A small network was shown many inputs. Here are its activations along a few directions, one row for each input.
Each table varies a few parts of the input and shows all the possible inputs, shuffled.
A made-up example of a description, with smaller parts first: one of 5 places around a ring, together with either a single point or one of 9 places around a ring or (one of 3 separate values, together with one of 6 places along a line).
Shared parts are said once, and a part with two or three values counts as separate values.
(in the rows, 128 means zero)

Other details of the inputs shift rows strongly along three fixed directions, in all tables alike. That doesn't count.

Table:
R1: [ 92 105 148 110 121 129 167  82  97 114 133]
R2: [155 144 104 148 167 102  97 141 133 118 126]
R3: [104 121 113 142 111  93 119 101 150 141 163]
R4: [135 181 139 195  80 189 154 197  86 122 129]
R5: [159 136 107 153 159 116  98 118 131 130 123]
R6: [123 114 142 138 125 106 140  90 128 141 121]
R7: [116 122 138 126 131 101 121 121 149 116 122]
R8: [148 135 106 140 164 115  75 150 137 119 130]
R9: [170 162  87 149 173 117  46 177 140 131 121]
R10: [129 134 120 123 140 117  97 146 122 110 135]
R11: [135 152 160 189  78 177 172 159  86  92 159]
R12: [167 175  91 137 171 118  50 176 131 137 122]
R13: [133  86  89  33 135 182 210 175 196 157  92]
R14: [132 143 105 156 124 103 103 128 165 148 159]
R15: [155 181 136 210 101 177 144 208  96  94 151]
R16: [115 134 132  92 137 107 133  94  95 130 126]
R17: [138  50  98  47 142 216 177 150 192 152 120]
R18: [101 157 154 167  62 197 187 152  65 108 137]
R19: [150  60  92  66 132 192 214 165 214 150 102]
R20: [160 201 131 182  96 191 115 249  96 102 157]
R21: [ 89 129 154  94 104 111 143 105 112 126 120]
R22: [172 144 112 159 154 117  95 130 147 152 111]
R23: [130 137 114 134 135 122  91 155 133 139 116]
R24: [101 133 149 106 115 108 155  98 101 145 115]
R25: [139 125 149 128 123 102 147  81 143 128 119]
R26: [122 136 134  97 135  93 134 108 105 124 134]
R27: [ 93  94 162 120 102 126 149  88 123 130 135]
R28: [125 134 119 123 144 116 120 110 110 129 120]
R29: [130 147 119 108 148 115 117 114 106 140 121]
R30: [151 148 118 151 145  95 120 135 150 124 110]
R31: [ 88 167 180 144  46 191 191 171  85  95 143]
R32: [162 156 104 144 147  93 108 150 151 131 103]
R33: [123 141 130 116 127 125 113 154 127 145 121]
R34: [137 131 114 136 154 122  93 153 136 110 138]
R35: [ 92 148 110 114 107 104 130 123 133 149 157]
R36: [135 115 142 120 138 112 136  80 121 121 136]
R37: [114 121 136 107 129  97 143 100 109 113 134]
R38: [150 152 108 144 145  92 107 138 140 139 104]
R39: [154 131 110 152 146 116 107 117 130 136 119]
R40: [179 149 116 160 151 106 102 134 159 146 109]
R41: [157 167 106 135 149  98 104 153 137 148 103]
R42: [130 120 141 134 123 106 121 114 150 116 127]
R43: [120 125 127 111 137 101 131 105 108 117 129]
R44: [170  65  59  73 160 226 149 210 211 152 115]
R45: [104 119 130 111 127 114 110 107 110 127 124]
R46: [143 192 133 182  91 191 117 226  95 126 133]
R47: [109 119 129 128 135 114 138  89 111 130 119]
R48: [147  57  86  68 135 189 205 162 210 161  97]
R49: [152  60  90  71 132 227 174 191 206 168 108]
R50: [135 115 141 121 137 117 134  75 115 125 131]
R51: [137 112 147 119 133 105 142  82 125 121 141]
R52: [ 93 155 167 161  52 192 179 174  90  99 138]
R53: [ 90 103 143 114 121 129 134  94 110 122 129]
R54: [120 102 147 120 125 107 122 101 126 107 151]
R55: [109  97 168 104 110 129 151  87 120 109 156]
R56: [159 152 103 162 158  98 102 151 153 139 107]
R57: [165 135 122 155 149 114  79 141 158 147 122]
R58: [162 150  92 136 163 110  90 149 126 129 118]
R59: [136 121 131 143 123 125 118 135 149 127 125]
R60: [100 101 156 126 109 127 134  91 120 129 131]
R61: [127 109 149 114 128 132 125 100 127 113 145]
R62: [118 152  89 142 123 105 105 155 157 144 152]
R63: [ 87 103 155 121 116 117 138 102 123 130 127]
R64: [ 90 164 132 188  64 173 163 174 116 118 175]
R65: [106 105 143 112 134 102 122 109 125 106 147]
R66: [124  61  87  66 145 193 198 164 187 167  99]
R67: [164 142 125 155 144 111  87 139 160 136 119]
R68: [130 114 148 131 128 109 139  81 131 146 119]
R69: [106 113 140 101 127 100 120 113 117 107 143]
R70: [ 92 109 146 119 126 133 163  82  99 120 129]
R71: [117 138 124 105 135 108 127  98  99 143 116]
R72: [130 119 139 128 137 123 133  75 115 130 129]
R73: [128 110 134 126 135 111 133  82 112 120 132]
R74: [120 105 139 120 127 132 121 104 120 112 140]
R75: [112 165 156 178  70 181 176 168  85 120 131]
R76: [126 120 158 125 115 107 131  90 144 119 129]
R77: [ 99 116 145 126 124 102 126 106 133 121 122]
R78: [147 155 101 124 152 116  72 156 124 142 118]
R79: [ 87 107 153 122 118 124 133 102 118 129 128]
R80: [125 152 156 195  72 185 169 151  86 118 137]
R81: [133 118 136 127 133 121 133  78 120 139 122]
R82: [ 99 126 145  88 120 130 136 120 102 114 141]
R83: [ 95 118 147 107 118 124 125 105  98 108 139]
R84: [156 132 119 144 149 122  81 121 139 136 125]
R85: [172 138 101 155 163 110  95 140 140 122 130]
R86: [114 118 128 123 147 123 104 114 124 120 131]
R87: [115 135 131  92 139 103 136 101 102 125 130]
R88: [102  98 145 119 114 130 132  84 114 123 134]
R89: [108 120 140 134 132 104 143  97 124 139 116]
R90: [155 165 103 137 152 108  94 153 125 156 107]
R91: [132 134 120 135 133 117  97 156 138 140 116]
R92: [121 136 133 126 114 112 123 140 138 115 120]
R93: [107 131 137  88 133 113 112 109 102 122 134]
R94: [154 128 117 144 154 110  81 136 140 112 140]
R95: [118 106 153 110 122 145 135  93 119 117 143]
Description of these inputs: one of 5 places along a line, together with either a single point or (one of 2 separate values, together with one of 9 places along a line).
The inputs of R29 and R5 match in every part but the place on the line of 5. If R71 is changed in the same way as R29 into R5, which row does it become? -> R39
The inputs of R57 and R63 match in every part but the place on the line of 5. If R17 is changed in the same way as R57 into R63, which row does it become? -> R86
Which other rows does R68 become when the place on the line of 9 takes its other values? List them by row number. -> R22, R25, R36, R40, R50, R51, R72, R81
Which other rows does R31 become when the place on the line of 9 takes its other values? List them by row number. -> R12, R20, R21, R33, R46, R78, R82, R93
Which other rows does R20 become when the place on the line of 5 takes its other values? List them by row number. -> R54, R55, R65, R69
Which other rows does R24 become when the choice among 2 separate values takes its other values? List them by row number. -> R33
